Each row has a name. Each piece below is followed by the name of the row it came from. Each question is about the rows just above it. Some pieces are copies with a little noise.

-6.05	-1.37	+1.28	-1.89 -> K_903
-3.28	+3.57	-0.66	-3.77 -> K_382
-2.22	-7.19	+3.66	-4.32 -> K_256
-1.18	-8.29	+1.69	-1.46 -> K_724
+3.02	-0.14	+1.93	+1.01 -> K_467
-1.22	-1.84	+1.37	+0.39 -> K_544
-1.41	+0.54	-1.73	-2.14 -> K_902
+4.97	+0.86	-0.90	-5.68 -> K_776
+4.59	+0.96	+3.57	-7.29 -> K_319
+2.49	-4.39	-4.55	-6.55 -> K_329
+2.81	+1.95	+2.01	-0.56 -> K_802
-4.56	-1.77	+1.14	-0.97 -> K_75
find: +4.97	+0.86	-0.89	-5.68 => K_776
find: +2.81	+1.95	+2.01	-0.56 => K_802
find: -4.56	-1.78	+1.14	-0.98 => K_75
find: -6.06	-1.37	+1.28	-1.89 => K_903
find: -1.40	+0.54	-1.74	-2.13 => K_902

-1.90	+5.57	-3.90	-4.99	-0.65	-1.06	+1.35	+3.14	+0.88	+2.52	+1.86	+2.54	-0.58	-1.28	+8.09	+4.79	-0.16	-0.43	-1.21	+0.82	+7.43	-1.04	-2.25	+2.69	+2.52	-0.79	+4.02	+3.13	+1.70	+2.88	-1.18	-0.24	+3.83	+1.57	-4.31	+2.89	+1.26	-0.60	-1.40	+2.15	-0.58	-3.61	-1.29	-2.16	-3.34	-0.72	+2.88	+3.89 : K_817
-1.90	+5.57	-3.90	-4.99	-0.65	-1.06	+1.35	+3.14	+0.88	+2.52	+1.86	+2.54	-0.58	-1.28	+8.09	+4.79	-0.16	-0.43	-1.21	+0.82	+7.43	-1.04	-2.25	+2.69	+2.52	-0.79	+4.02	+0.13	-3.23	+1.52	+0.55	+2.07	+4.38	+5.66	+6.05	-1.01	-1.89	-3.62	+2.29	+5.39	-0.93	+1.75	-1.06	+4.57	-0.96	+4.32	-4.29	+2.07 : K_50
-2.02	+0.81	+2.63	+2.85	+3.40	+2.66	-5.38	-3.91	-1.22	+0.32	+2.21	-1.45	-1.39	-0.64	+0.20	+1.06	+4.06	-1.10	+2.27	-1.06	+3.89	-2.67	-5.64	-4.39	+0.65	-1.23	-3.51	+1.50	-3.14	-0.89	-0.18	-2.65	+0.20	+0.77	-0.73	-0.88	+1.31	+0.46	+1.70	+0.95	+0.48	+4.84	+0.15	+1.68	+2.38	+3.06	-0.58	-2.86 : K_5
-8.89	+6.13	+0.67	+1.02	-0.66	-1.22	+0.21	-1.08	+0.41	-2.11	-3.76	-6.19	+0.70	-2.64	+0.39	-1.14	+2.14	+4.34	-2.59	+0.63	-3.09	-3.62	+0.76	-3.69	-1.88	+0.19	+5.12	-3.69	-0.73	+7.63	+3.96	+0.17	+0.96	+3.83	-3.12	-3.10	-4.28	+0.82	-1.43	-0.52	-2.84	-2.02	+2.22	+0.79	-2.89	-2.92	+3.40	-0.55 : K_66
find: -2.04	+0.80	+2.62	+2.84	+3.41	+2.66	-5.38	-3.88	-1.24	+0.31	+2.21	-1.45	-1.39	-0.63	+0.21	+1.07	+4.06	-1.09	+2.27	-1.06	+3.90	-2.65	-5.66	-4.37	+0.66	-1.21	-3.49	+1.48	-3.14	-0.88	-0.21	-2.63	+0.19	+0.77	-0.72	-0.88	+1.29	+0.49	+1.70	+0.95	+0.48	+4.84	+0.14	+1.72	+2.38	+3.05	-0.57	-2.84 => K_5

-0.26	-0.65	-0.62	-0.53	-0.33	+0.32	+0.81	-1.04	+1.79	+0.69	-1.21	+1.16	+1.75	+0.99	+0.21	-1.60	+0.69	+0.12	+0.63	+0.24	+0.16	-2.58	-0.71	+0.11	-0.10	+2.39	-0.17	-0.55	+2.10	+3.87	-7.03	+1.72	-1.30	-1.08	-0.07	+0.62 : K_692
-0.39	-1.48	+0.07	+1.14	-0.39	+2.01	+3.45	+2.37	+1.15	+2.90	+1.92	+1.28	-1.06	+3.12	-2.54	+0.04	-1.17	+1.55	+0.07	+0.46	+1.00	-0.18	+0.25	-0.57	-1.10	+2.20	+0.80	-2.81	+0.95	-2.41	-1.74	-0.51	+0.44	+1.00	+1.44	-0.30 : K_497
+0.38	+0.69	+0.02	+2.91	+1.28	-0.60	+0.90	+1.47	-1.40	-0.28	+0.86	-0.60	+0.07	-0.74	+1.63	-1.61	+1.71	+0.66	-0.40	+0.34	-1.38	+0.75	-2.59	-1.75	-0.26	+1.26	+0.80	+3.69	+0.99	-0.29	+1.85	-0.23	-0.33	+0.38	+0.48	+0.69 : K_984
-0.53	+4.00	+0.05	+5.54	+3.44	+0.46	-3.36	-0.41	-2.27	-0.19	+3.34	-0.45	+1.92	-2.69	-2.13	-0.25	+0.25	+2.27	+0.97	-0.20	-0.94	+0.50	+1.63	+0.27	+0.26	-0.18	-0.20	-1.17	-1.87	-2.07	-3.57	+2.78	+0.64	-0.23	+0.68	-0.36 : K_370
-0.13	+0.22	+0.10	+5.60	-1.69	+0.17	-2.15	+1.61	-0.29	-0.57	+0.39	+2.00	+0.92	+0.33	+1.06	-0.72	+0.80	+1.38	-0.84	-0.13	-1.13	-0.42	-0.67	-2.22	+0.36	-1.40	-0.46	-1.28	-1.42	-3.28	+1.18	+2.67	+0.58	-0.47	+0.02	-0.69 : K_123
-0.35	+1.62	-0.41	-1.66	+0.71	-0.79	-2.76	-2.24	+0.03	+0.79	-0.09	+0.10	-0.06	+0.94	+0.43	-0.21	+0.06	+1.25	-1.25	-0.48	+0.19	+2.41	-3.43	-2.31	+0.68	+0.29	+0.87	+0.64	+0.02	+0.19	+5.11	+0.57	+0.43	-0.79	+1.11	+0.66 : K_571
find: -0.12	+0.22	+0.09	+5.60	-1.69	+0.17	-2.13	+1.61	-0.30	-0.57	+0.40	+2.01	+0.92	+0.34	+1.05	-0.73	+0.81	+1.36	-0.85	-0.12	-1.13	-0.40	-0.67	-2.22	+0.35	-1.40	-0.46	-1.27	-1.43	-3.26	+1.19	+2.67	+0.56	-0.45	+0.02	-0.70 => K_123
find: -0.36	+1.61	-0.41	-1.67	+0.73	-0.78	-2.76	-2.23	+0.03	+0.79	-0.08	+0.11	-0.06	+0.95	+0.42	-0.20	+0.07	+1.23	-1.23	-0.46	+0.21	+2.40	-3.43	-2.29	+0.68	+0.28	+0.86	+0.66	+0.02	+0.19	+5.10	+0.57	+0.44	-0.80	+1.11	+0.66 => K_571

-0.98	+0.74	+3.65	+1.61	+1.59	-1.47 : K_610
+0.98	+1.18	-0.35	+1.35	+1.30	-0.76 : K_187
-1.23	-2.32	+0.52	-0.47	+3.75	+2.27 : K_912
+0.98	+4.04	+0.73	-0.71	+1.55	+0.44 : K_833
-9.07	+6.83	-1.69	-2.12	-3.25	-0.30 : K_660
+0.96	-0.47	+3.16	+2.16	+4.80	+1.90 : K_560
-1.81	-0.58	-1.78	+5.73	-0.12	+1.19 : K_617
-0.98	+0.25	+0.18	+2.86	+3.71	+2.16 : K_231
-0.98	+0.25	-1.57	+2.86	+3.71	+2.16 : K_179
+1.19	+1.18	+0.29	+3.19	+1.49	+2.47 : K_525
-2.11	-0.07	-1.09	+0.46	+2.79	+3.00 : K_515
+1.06	-1.04	-2.33	+0.11	+6.51	+0.38 : K_839
find: -1.22	-2.32	+0.51	-0.47	+3.76	+2.29 => K_912
find: -1.80	-0.58	-1.77	+5.73	-0.13	+1.20 => K_617
find: -0.99	+0.26	-1.57	+2.86	+3.71	+2.17 => K_179
find: +0.95	-0.47	+3.15	+2.15	+4.80	+1.90 => K_560

+4.40	-7.56	+1.90	-5.62	-6.55	+0.52  K_546
-4.72	+5.49	-0.86	+5.88	+5.83	-2.49  K_458
-3.17	+5.91	-1.90	+3.43	+4.63	+0.72  K_240
+3.25	-5.50	+1.12	-3.07	-5.23	+0.17  K_345
find: +4.41	-7.56	+1.90	-5.62	-6.55	+0.51 => K_546
find: +3.25	-5.51	+1.12	-3.06	-5.24	+0.17 => K_345

+3.29	-1.51	-3.85	+3.88	+4.15	-2.88	-0.45  K_43
-4.65	+6.46	-5.27	+3.58	-1.98	+4.70	-3.86  K_996
+6.81	+0.57	+7.68	+7.83	-4.78	-7.85	+5.40  K_110
find: +3.29	-1.51	-3.85	+3.88	+4.14	-2.88	-0.45 => K_43
find: +6.82	+0.58	+7.68	+7.82	-4.78	-7.85	+5.40 => K_110

-1.26	-1.42	+4.10	+2.54	+5.71	-1.63	+5.53	+6.25	+3.31	-1.17 = K_213
-0.12	-4.31	-2.18	+1.67	-4.68	+2.37	-0.81	+3.39	+6.13	-3.40 = K_771
-0.30	+5.32	-1.65	+6.45	-1.19	+1.63	+0.89	-8.08	+2.45	+3.33 = K_207
+2.39	-3.61	-1.21	-0.62	-1.16	+0.12	+3.57	+4.44	+2.23	-0.48 = K_550
+0.74	+0.86	-2.23	-1.47	+1.51	-5.61	+1.11	+1.53	-2.31	-0.69 = K_754
-2.24	+2.02	-2.62	-0.39	+1.51	-2.49	-4.65	+3.19	-0.37	-1.24 = K_367
-0.12	-4.31	-2.18	+1.67	-4.68	-6.78	+1.39	+0.87	-0.98	-5.32 = K_540
-2.89	+2.28	-1.09	+1.22	+3.81	-1.59	+2.17	+3.60	+1.48	+0.35 = K_672
+0.85	+1.13	-0.21	-1.32	+0.03	-1.34	+1.00	-1.93	-2.99	-0.17 = K_675
find: -0.30	+5.31	-1.65	+6.44	-1.19	+1.64	+0.88	-8.08	+2.42	+3.32 => K_207
find: +0.84	+1.12	-0.22	-1.32	+0.02	-1.33	+1.00	-1.93	-2.98	-0.18 => K_675
find: -2.86	+2.28	-1.10	+1.19	+3.81	-1.57	+2.18	+3.58	+1.49	+0.33 => K_672
find: -2.24	+2.02	-2.62	-0.39	+1.51	-2.49	-4.65	+3.19	-0.37	-1.24 => K_367

